A small network was shown many inputs. Here are its activations along a few directions, one row for each input.
Each table varies a few parts of the input and shows all the possible inputs, shuffled.
A made-up example of a description, with smaller parts first: one of 4 places along a line, together with either a single point or one of 9 places around a ring or (one of 2 separate values, together with one of 8 places around a ring).
Shared parts are said once, and a part with two or three values counts as separate values.
(in the rows, 128 means zero)

Other details of the inputs shift rows strongly along three fixed directions, in all tables alike. That doesn't count.

A family of inputs:
x1: [137 106 174 138 171 134 170  91 148  69 109  75]
x2: [119 181  98  87 135 109 109 168 108 125 103 148]
x3: [133 135 130 125 141 164 142 100 111 167 125 124]
x4: [ 81 165  87 132 139 129  97 121 115 111 108 107]
x5: [109 175 107  89 116 109 104 167 115 115 122 140]
x6: [108 112 119 174 159 199 169  57 107 160 135 116]
x7: [131 131 127 120 174 148 153 107 131 113 118 116]
x8: [180 106  86 139  73  58 166 155 145 155 154 190]
x9: [149 135  90 108 133 124  80 169 102 142 115 173]
x10: [135 138 102 115 107 127  64 176 109 122 146 157]
x11: [121 103 151 132  87 116 171 134 146 137 135 146]
x12: [114 134 104 102 138 110  80 175 124 116 104 146]
x13: [141 147 119 131 153 157  93 120 109 153 137 140]
x14: [113 124 133 135 165 171 120 109 125 165 128 133]
x15: [138 104 142 151  72 118 162 116 144 163 169 128]
x16: [140 104 143 124  98  35 187 156 163 113  90 139]
x17: [163 101 143 148  59  86 170 149 136 141 154 160]
x18: [123 163 113 116 101 200 102 139  84 161 182 161]
x19: [158  73 107 151 113 142 161 122 123 199 178 193]
x20: [140  98 151 150  67 135 149 120 139 160 154 132]
x21: [161  70 129 163  84 154 140 131 121 173 190 177]
x22: [105 176 113  85 137  83 116 166 128  97  95 122]
x23: [182  81 108 149  69  61 140 166 138 152 154 185]
x24: [124 102 142 133 118  73 177 120 176  88 136 110]
x25: [150 174  96 106 105 144 100 158  82 149 152 168]
x26: [112 148 137 112 110 176 110 138 107 129 137 139]
x27: [146 157  93 103 156 101  79 160 103 114 122 144]
x28: [122 100 156 146 116  68 150 114 176 116 135 111]
x29: [ 91  99 171 124 204 100 165  99 166  68 100  63]
x30: [106 116 144 136 145 181 110 117 133 157 121 132]
x31: [132 112 178 130 190 112 175  91 155  52  84  65]
x32: [106 101 140 129 146 181 113 123 122 135 143 135]
x33: [104 127 150 118 133 157 134 113 135 137  99 103]
x34: [142 144 105 118 131 102  85 160 110 110 150 138]
x35: [123 118 178 123 172 141 178  97 130  97  89  89]
x36: [116 127 148 119 143 155 138 112 128 141  91 106]
x37: [116 103 135 136 164 197 175  90 133 149 146 132]
x38: [136 118 157 146 138 188 159  76 113 158 153 103]
x39: [120 146 109 103 154 166 108 141 118 120 101 139]
x40: [118 110 137 139 143 164 118 118 119 128 175 126]
x41: [150 164 109 114  84 132  74 160 102 142 128 140]
x42: [122 157 119 105  89 116  86 152 125 128 111 129]
x43: [127 133 147 127 185 121 127 104 136 118 100 100]
x44: [129  83 127 133 109  18 161 153 177 105 131 133]
x45: [143 159 113 128 122 102  76 152 120 126 138 131]
x46: [141 132 156 129 133 155 128 105 115 125 113  96]
x47: [149 148  99 107 144  81  85 162 110 101 128 134]
x48: [120 124 156 140 133 162  95 119 129 122 136 108]
x49: [160 109 123 127  93  29 195 150 151 135 119 154]
x50: [147 179 107  93 131  64 115 166 112  95 101 130]
x51: [166  97 131 148  77 158 171 126 110 189 164 188]
x52: [132  99 189 157 172 168 144  76 136 113 120  82]
x53: [122  79 147 142 124  65 165 123 169 101 147 116]
x54: [110 146 135 105 148 130 106 137 139  68 103  99]
x55: [109 107 130 127 183 190 134 106 114 148 142 133]
x56: [129  85 121 160  82 144 143 121 146 207 183 181]
x57: [112 153 127 104 136  65  71 165 149  86  78 106]
x58: [101 148 147 104 132 125 109 127 136 104  89  88]
x59: [142 150 109 113 117 182  97 131  92 179 117 155]
x60: [159  89 119 143 107 140 172 124 139 161 138 171]
x61: [119 183  86 135 129  53  90 149 118  67  94  87]
x62: [138  92 154 145 105  87 171 127 168  85 133 109]
x63: [114 122 136 175 161 146 164  66 120 106 124  76]
x64: [131 114 193 137 160 144 178  90 129  87 113  80]
x65: [117 117 152 133 164 145 122 115 141 133  96 115]
x66: [109  95 174 152 138 176 130  91 146 135 139 107]
x67: [152  94 119 163  61  85 135 145 152 177 181 169]
x68: [101 151 142  99 142 138 126 141 125 105  94 117]
x69: [166  78 139 140 117  27 160 148 159 102 109 136]
x70: [123 114 143 131  88 105 175 126 146 134 158 142]
x71: [140 147 116 121 128 187  94 136 102 118 147 137]
x72: [103 151 115 101 153 134 116 130 137  92 124 115]
x73: [ 95 157  79 142 150 184 109 106  93 158 116 136]
x74: [171 120 110 140  44  56 163 167 133 154 172 180]
x75: [110  81 162 145 145 196 138  96 132 134 160 124]
x76: [ 97 179  73 126 114  82  79 147 118  96 104 115]
x77: [153 163  87 107 118  95  58 178 113 146  92 168]
x78: [138 141 135 128 143 175 133  96 105 159 134 116]
x79: [108 155  93 102 143 161 108 143 122 131 131 147]
x80: [100 155 118 110 161 128  84 138 131 129 106 119]
x81: [140  98 132 148  99 113 172 121 157 124 172 134]
x82: [135 113 153 142 169 176 169  79 129 109 151 101]
x83: [149  93 171 159 116  72 145 123 162 103 121 100]
x84: [100 159 127 101 146 127 117 126 133 125 100  99]
x85: [144 170  94 106 123 110  90 161 113  95 138 133]
x86: [144 148 127 119 125 168 104 122  99 152 115 130]
x87: [107 162  72 152 100 190  83 119  82 162 165 148]
x88: [122  92 144 131 125  85 180 131 177  98 102 117]
x89: [ 83 135  98 155 141 172 135  94 116 149 125 120]
x90: [124  88 147 135 112  86 177 126 176  96 117 119]
x91: [149 139 114 133 128 197  74 128  91 181 142 171]
x92: [115 127 133 105 182 119 105 143 130  92  84 109]
x93: [126 171  99  91 128  64 105 164 130 121  79 117]
x94: [146 102  83 183  82 139 164  96 110 194 165 175]
x95: [133 142 142 134 125 177 123 102 108 147 154 104]
x96: [116 161 141 110 120 165 100 145 101 107 133 122]
x97: [ 98 160 139  99 144  97 115 126 142  95  93  77]
x98: [140 156 119 126 151 145  80 128 107 135 135 124]
x99: [105 140 148 119 128 150 129 102 133 127 132  93]
Description of these inputs: one of 9 places around a ring, together with either a single point or (one of 2 separate values, together with one of 5 places around a ring).
Changing only the place on the ring of 9 turns x26 into x17. The same change can be made to x66. Which row results?
Answer: x83
Changing only the place on the ring of 9 turns x25 into x18. The same change can be made to x63. Which row results?
Answer: x87
Changing only the place on the ring of 9 turns x75 into x10. The same change can be made to x28. Which row results?
Answer: x67
Which other rows does x53 become when the choice among 2 separate values takes its other values? List them by row number.
Answer: x75
A walk changes only the place on the ring of 9. It starts at x38 and steps to x78. List the rest of the walk in order.
Answer: x3, x93, x84, x97, x99, x15, x95
Which other rows agree with x7 in the place on the ring of 9? List them by row number.
Answer: x3, x6, x9, x19, x35, x43, x49, x59, x60, x77
Which other rows agree with x2 in the place on the ring of 9? List them by row number.
Answer: x14, x16, x36, x37, x39, x55, x65, x73, x92, x93
Which other rows does x84 become when the place on the ring of 5 takes its other values? List them by row number.
Answer: x22, x29, x79, x80

A family of inputs:
x100: [113 103 144 146 122  89 163 112 161 115 120 107]
x101: [137 113  95 153  84 129 125 132 123 178 164 171]
x102: [153 117 112 130 113 111 145 140 127 150 139 161]
x103: [121 101 147 145 109 142 164 108 141 132 158 124]
x104: [128 104 132 141 121 116 182 112 144 141 125 133]
x105: [129 106 143 145  92 151 141 118 132 157 157 138]
x106: [115 143 138 128 153 164 117 109 116 102 142 100]
x107: [132 162 120 100 151  96  88 159 122  73 108 111]
x108: [127 153 107 103 123 172  83 155 101 136 146 158]
x109: [115 150 133 130 153 146 112 109 118 115 115  96]
x110: [117 101 133 150 110 105 169 113 153 134 139 126]
x111: [134 160  88 120 128 192  93 132  81 172 139 164]
x112: [110  82 166 152 155 104 192  90 170 111 108  90]
x113: [130 103 152 158 125 130 183  88 139 133 139 107]
x114: [138 101 133 156  94 148 134 117 128 161 170 146]
x115: [124 153 101 125 120 175  80 138  98 142 161 147]
x116: [120 156 135  97 149 105  81 156 131  82  96 105]
x117: [152 100 134 143 117 150 152 118 125 171 146 156]
x118: [115 128 151 118 166 178 123 111 120 133 114 114]
x119: [127 157  99 117 148 164 107 127  99 138 124 138]
x120: [122 101 136 147  98 150 137 119 136 153 164 142]
x121: [149 140 116 124  88  36 110 166 145 104 115 127]
x122: [107 168 162 100 164  74 109 133 145  38  70  48]
x123: [117 152 109 119 109 197  72 139  96 162 157 154]
x124: [145 104 118 151 107 133 149 118 127 174 140 156]
x125: [128  93 142 136 132 140 173 112 142 145 139 140]
x126: [110 140 168 128 176 138 141  95 132  66 116  59]
x127: [148 156  82 118  84  18 118 177 136 109 110 145]
x128: [136  88 168 140 115 118 162 117 153 128 134 121]
x129: [108 141 123 135 155 162 119 105 115 121 136 109]
x130: [124 118 134 137 110  78 173 122 153 114 119 114]
x131: [121  99 126 144 125 127 166 113 144 148 132 140]
x132: [156 148 102 101  77  51 103 192 132 118 116 163]
x133: [140  88 149 149 124 128 157 115 143 128 156 133]
x134: [156 113 136 133 104 102 143 140 133 127 141 142]
x135: [154 127 110 137  73 107 128 148 122 152 158 159]
x136: [116 165 109 113 123 150 104 135 105 134 121 129]
x137: [117  89 158 149 143 112 180  97 160 126 109 103]
x138: [132 163  90 101 146 114  75 165 109 119 113 147]
x139: [126 108 129 150  95 153 150 111 131 173 150 147]
x140: [131 157 109 102 120 173  86 154  98 138 144 157]
x141: [107 134 141 130 190 169 143  89 120 104 113  89]
x142: [ 96 134 153 120 192 138 153  96 139  81  90  72]
x143: [117 119 148 128 183 159 125 103 127 114 117 104]
x144: [145 176  93  93 120 105  66 181 102 105 121 149]
x145: [137 148 114 113 130 149  71 152 106 129 135 145]
x146: [154 110 110 132 104  85 125 153 137 153 129 165]
x147: [128 116 120 148 117 121 155 112 132 137 147 130]
x148: [143 102 150 135 100 130 148 131 137 146 142 144]
x149: [135 134 122 126  92  37 143 152 154 110 100 121]
x150: [131  92 140 156 137 130 166  97 144 146 129 124]
x151: [137 109 107 143  90 156 139 129 121 197 146 178]
x152: [118 153 130 119 122 192 106 121 101 141 148 129]
x153: [110 157 133 112 139 166 109 123 111 109 133 108]
x154: [116 147 134  99 165  92 102 148 138  88  78 101]
x155: [136 157 130 104 143  97  82 157 122  87 102 109]
x156: [118  93 152 150 113 140 164 105 147 132 158 121]
x157: [128  94 140 134 128 105 154 128 153 136 124 137]
x158: [116 153 154  96 181  96 129 131 138  67  70  77]
x159: [152 110 108 135  89 110 109 158 129 153 158 175]
x160: [152 137  93 106  89  44 126 184 140 131 111 170]
x161: [127  86 160 142 123 128 154 117 154 126 142 126]
x162: [129 174  87 105 113 100  51 175 109 109 125 139]
x163: [122 147 143 129 142 188 104 107 104 127 142 107]
x164: [119 139 141 112 160 191 115 115 109 142 118 125]
x165: [119 125 172 125 197 161 154  86 127  94 104  75]
x166: [133 116 129 133 117 105 167 123 140 139 114 133]
x167: [137 106 117 156  94 109 143 123 136 159 148 146]
x168: [134 118 123 114 125  43 142 158 161 101  99 131]
x169: [127 113 113 143  91 114 158 127 139 152 148 150]
x170: [112 132 127 131 172 160 117 105 119 122 116 110]
x171: [120 138 135 117 179 154 124 115 118 106 116 108]
x172: [130 153 106 122 139 172 101 125  96 155 123 142]
x173: [139 146 129 118 132 176  90 135  99 138 140 138]
x174: [127 135 137 121 167 186 108 111 107 139 124 123]
x175: [116 149 134 133 150 172 118 101 107 129 126 104]
x176: [121 148 116 105 133 153  85 152 113 120 135 142]
x177: [124 137 122 121 109   9 130 158 166  83  83 103]
x178: [122 155  90 119 146 147  93 138 104 137 123 144]
x179: [128  97 151 147 125 122 182 102 148 144 116 120]
What do these inputs look like to the network?
Answer: one of 2 separate values, together with one of 5 places around a ring, together with one of 8 places around a ring
Changing only the place on the ring of 8 turns x134 into x144. The same change can be made to x113. Which row results?
Answer: x127
Changing only the place on the ring of 8 turns x166 into x104. The same change can be made to x165. Which row results?
Answer: x102
Which other rows does x177 become when the place on the ring of 5 takes its other values? List them by row number.
Answer: x116, x123, x137, x154
Which other rows does x161 become when the place on the ring of 8 takes its other values? List them by row number.
Answer: x108, x116, x128, x132, x140, x148, x176
A walk changes only the place on the ring of 5. It starts at x141 and steps to x171. List the rest of the walk in order.
Answer: x107, x106, x147
